These are the activations of a small neural network, seen along a few directions. Each row is one input.
Each table varies a few parts of the input and shows all the possible inputs, shuffled.
Descriptions start from the smaller parts, as in this example, which fits no table here: one of 5 places around a ring, together with either a single point or one of 9 places around a ring or (one of 3 separate values, together with one of 4 places along a line).
Shared parts are said once, and a part with two or three values counts as separate values.

Other details of the inputs vary at random and push rows far along two fixed directions, the same in every table; ignore that.

Rows:
r1: [  3  -1   4   6  -2  -3 -10   1   3  -3  -9   5  -2   0  -3]
r2: [ 3 -1 -1  0  0 -1 -4 -1  8 -1 -7  7  1  0  0]
r3: [-66  -7  24  24 -45 -45  21  78 -58  15  28 -52 -42  15  37]
r4: [ 4  2  5  7 -4 -3 -5 -3  0 -2 -6  7  2 -5  1]
r5: [ 8  2  1  2 -1  1  1 -4  2  2  3  9  0 -3  5]
r6: [-10  -9 -26 -44   8   8  42  16  24  19  34  24  -3   5  24]
r7: [ -3  -2  -3 -11   4   0   8  -3   5  -9  -6   3   9   0   0]
r8: [ -4   2   6   3  -4  -5   1  -5  -9 -13  -9  -3   6  -6  -1]
r9: [  0   4   5   5  -3  -3   2  -5 -13 -11  -3  -6   3  -6   0]
r10: [ 0 -2 -2  0  2 -2 -3 -3  6  0 -7  1  3 -4 -3]
r11: [ 1  0 -1  0  0 -1  1 -6  3  0 -3  6  4 -8  0]
r12: [ 9  2  1  8  0  1 -6 -1 -2  1  5  2 -6  1 -1]
r13: [-13 -14 -18 -43   4  16  41  15  22  20  31  31  -1   3  28]
r14: [ 4  1 -4  2  5  7 -3 -2  7  6  3  0  0  5 -5]
r15: [  4   6   2   5   1  -2   0  -3 -12  -8  -1 -11   1  -2  -4]
r16: [ 4  1  6  6 -4 -3 -6 -2  0 -3 -6  9 -1 -4  0]
r17: [ 1  2 -3  2  6 -2 -6 -2  7  2 -5 -4  0  1 -8]
r18: [-1  2  1 -1  6 -3  0 -3 -1 -7 -9 -8  4  4 -8]
r19: [ -4  -1   5   1  -5  -8  -6  -6  -9 -13 -11 -10   6  -2  -3]
r20: [ 3  3 -6  1  7  1 -2 -1  5  5  3 -4 -2  2 -6]
r21: [ 1 -2  3  7 -1  3 -9 -3  4 -1 -9  0  4 -2 -6]
r22: [ -3   0   2  -6  -6  -4   3  -8  -6 -12  -4   0   7  -6   3]
r23: [ 7  4 -1  8  4  0 -8 -1  2  3 -1 -3 -4  5 -5]
r24: [  1   4   0   3  -1  -6  -5  -4 -12  -7  -4 -16   0   3  -7]
r25: [  4   2   3   8   2  -3 -13   2   4  -1  -7  -1  -5   5  -7]
r26: [ -2   0   1  -3   1  -7  -3  -4  -5  -8  -7 -11   3   4  -6]
r27: [  6   3   0   9   3   0 -10   1   1   1   0  -1  -7   6  -5]
r28: [ 8  1 -3  2  2  8  0 -4  3  5  8  2  0 -1 -3]
r29: [  1   2   2   9   3   2 -12  -2   5   2  -7  -5   1   4 -10]
r30: [  3   5   1   1  -3  -4  -2  -5 -15  -8   1 -13   1  -3  -2]
r31: [  4   3   2   9   2  -3 -12   0   4   0  -8  -3  -3   4  -7]
r32: [ 7  1  5  8 -3 -1 -4 -3 -4 -1  1  6 -4 -3  3]
r33: [ 4  3  3  9 -2 -2 -3 -6 -6  1  0 -2 -1 -8 -1]
r34: [ 8 -1 -2  0  4 12 -2 -5  2  7  7  3  0 -1 -2]
r35: [ 5  1  5  9 -3  4 -3 -6 -3  2  1  1  0 -5  0]
r36: [  0   2   1  -6  -5  -2   4  -8 -10 -10   1  -3   3  -6   4]
r37: [  5   1   0   7   6  10 -11  -4   2   6  -1  -3   0   4  -8]
r38: [ 3 -2  6  4 -1  7 -6 -7  0  1 -6  7  5 -6 -3]
r39: [-14  -8 -27 -50  12   8  45  16  23  10  27  20   1  13  20]
r40: [ 2 -1  1  0 -2  5  0 -5  6  1 -2  9  5 -5  0]
r41: [ 1 -5 -2 -6  5 11 -3 -3 11  4 -5 11  7 -1 -2]
r42: [  2   0   3   6   6   7 -13  -4   4   3  -8  -3   3   3 -10]
Each input here is: one of 6 places around a ring, together with either one of 2 separate values or one of 5 places along a line.
Changing only the place on the ring of 6 turns r20 into r11. The same change can be made to r39. Which row results?
Answer: r8
Change only the choice among 2 separate values in r24. List by row number the other rows that result.
Answer: r39
Start at r32 and move only the place on the line of 5, one step at a time. The first step leads to r5. Which rows follow, in order?
Answer: r33, r35, r13
List by row number the other rows that have the place on the ring of 6 in common with r2.
Answer: r1, r7, r10, r19, r21, r41

Rows:
r43: [ 71  21   1  29  35  27 -63 -82  19 -27 -52   4  35 -15 -63]
r44: [ -2   2  -9 -14   5  -3  11   0   0  -5   6  -7   1   6   0]
r45: [ -7  -2  -5 -14   3  -5   8   3   6  -5  -4   0   3   5   2]
r46: [ 0 -4  0  1 -2  1  2  8  9  9  5 13 -6  2  7]
r47: [ -6  -2   3 -19 -10  -4  21 -11 -13 -20  -1   8  14 -16  15]
r48: [-3 -6 -1  1  1  8 -1  9 10 15  7  7 -5  4  3]
r49: [ -4   1  -9 -13   6  -2  10   1   2  -3   5  -7   2   5   0]
r50: [  1  -3   8  -5 -17   1  16  -9 -11  -5   8  22   6 -24  23]
r51: [ 6  1 -4  0  0  4  4  5  2 10 15  7 -8  3  6]
r52: [ -6   0  -8 -13   6   0   9   2   3  -1   3  -7   3   6  -1]
r53: [-1 -3 -2  1  2  8  2  9  7 15  9  7 -6  3  3]
r54: [ 1 -2 -1  0 -3 -1  2  7  8  7  6 14 -7  0  8]
r55: [ -9  -3  -6 -13   3  -2   7   4   7  -3  -3  -2   5   6   0]
r56: [-22  12  48  87 -37 -37 -46  30 -74  -3 -17 -71 -32  -1 -12]
r57: [ 1 -1 -3  1  2  8  3  7  6 14 12  6 -7  3  4]
r58: [ -6   0  -6 -15   2  -8   9   2   5  -8  -3   0   3   4   2]
r59: [-10  -4  -6 -13   5   1   6   4   6   1  -2  -5   4   7  -2]
r60: [-2 -4  0  1 -1  5  1  9 10 12  6 11 -5  3  5]
Changing only one part turns r57 into r52. The same change can be made to r54. Which row results?
Answer: r58
What is each input in this table made of?
Answer: one of 2 separate values, together with either a single point or one of 8 places along a line

Rows:
r61: [  2   2   2  -3  -3  -6   2  -9  -8 -13  -2   0   2  -3   2]
r62: [ 0 -2  4  8  2  6 -5  1  0  5 -1  2  0 -1 -2]
r63: [-1 -4  5  4 -3  3 -3 -3 -3  0 -4  2  5 -7  2]
r64: [ -8   1  -4  -5   9  -3   0  -1   4  -7 -12 -16   6   7 -12]
r65: [ 0  0  2  5  2 -2 -7  2  4  0 -6  3 -4  5 -3]
r66: [ 4  0  2  7  1 -3 -5  3  4  3 -5  3 -3  2 -2]
r67: [ 5 -1  0  9  4  8 -8  3  0 10  5 -3 -5  3 -4]
r68: [-1 -3  4  0 -4 -3 -4 -1  0 -8 -8  3  3 -1  0]
r69: [ 5  5  1  3 -5 -2  4 -8 -8 -6  2 -1  2 -9  3]
r70: [-1 -1  7  6  0  8 -5  0  0  5 -2  2  0  2 -3]
r71: [  2   1   5  -1  -5   4   3  -9 -12  -8   0  -2   6  -5   3]
r72: [ 5  1 -1  8  3  5 -8  2  1 12  6 -3 -8  1 -6]
r73: [-67 -16   0 -16 -30 -26  52  78 -18  28  43 -14 -32  16  49]
r74: [  6   3   3  -2  -3  -6   4  -7  -8 -10  -2   0   2  -5   3]
r75: [ -9   1  -4 -10   5  -5   0  -3   0 -12 -15 -13  10   0  -7]
r76: [ 6  4 -2  9  4  1 -8  3  4  8  5 -2 -8  4 -4]
r77: [ -3   1  -8  -4  10  -3  -3  -2   4   0  -3 -21   4  12 -15]
r78: [ 19 -11 -42 -76  28  37  52 -22  54   8  30  64  23  -4  23]
r79: [-3 -3  7  2 -5  5 -3 -4 -3 -1 -5  2  5 -4  1]
r80: [ 3  2  2  9  1 -2 -5  2  4  4 -1  3 -3  0 -1]
r81: [-2 -2  3  0 -4 -5 -5 -3  0 -5 -8  3  1 -2  1]
r82: [  5   2  -1   4   3   2 -10   5   4   3   1  -3  -6  10  -6]
r83: [ 3  0  3  6  3 10 -9  2  0 10  4 -4 -4  6 -5]
r84: [ 1 -1  3  8  0  3 -5  1  1  6  0  3 -3 -3 -3]
r85: [ 1  0  2  4  1  0 -6  4  4 -3 -6  2 -2  6 -4]
r86: [ -4   6  -5 -14   5  -8   8  -9 -11 -18  -8 -15  12   1  -8]
r87: [  4   2   2  -4  -3  -4   2  -6  -8 -16  -3   0   4  -2   1]
r88: [ -1  -2   4   4  -5   0  -3  -4  -2   1  -3   3   3 -10   0]
r89: [ 2 -2  4  2 -4 -6 -3 -2  1 -2 -8  3  2 -4  1]
r90: [ 7  2 -2  7  4 -1 -8  4  4  8  2 -2 -7  7 -5]
r91: [  4   2   2   0  -4   0   3  -9 -10  -6   1  -1   3 -10   2]
r92: [ 1  0  4  4 -4 -5 -3 -3  1 -2 -4  3  2 -7  2]
r93: [ 5  5  3  0 -3 -5  3 -8 -8 -9  2  0  2 -7  3]
r94: [ 1  1  2  6 -6 -2 -2 -3  0  1 -2  3  3 -9  2]
r95: [  4   2  -2   6   4   0 -10   3   4   5   1  -2  -8   9  -5]
r96: [ 7  4 -3 12  2  4 -6  3  3 11  7 -2 -7  2 -4]
Changing only one part turns r63 into r62. The same change can be made to r88. Which row results?
Answer: r84
What is each input in this table made of?
Answer: one of 4 places along a line, together with either a single point or one of 8 places along a line
Change only the place on the line of 4 in r70. List by row number the other rows that result.
Answer: r71, r79, r83
List by row number the other rows that have the place on the line of 4 in common with r90.
Answer: r67, r72, r76, r77, r82, r83, r95, r96
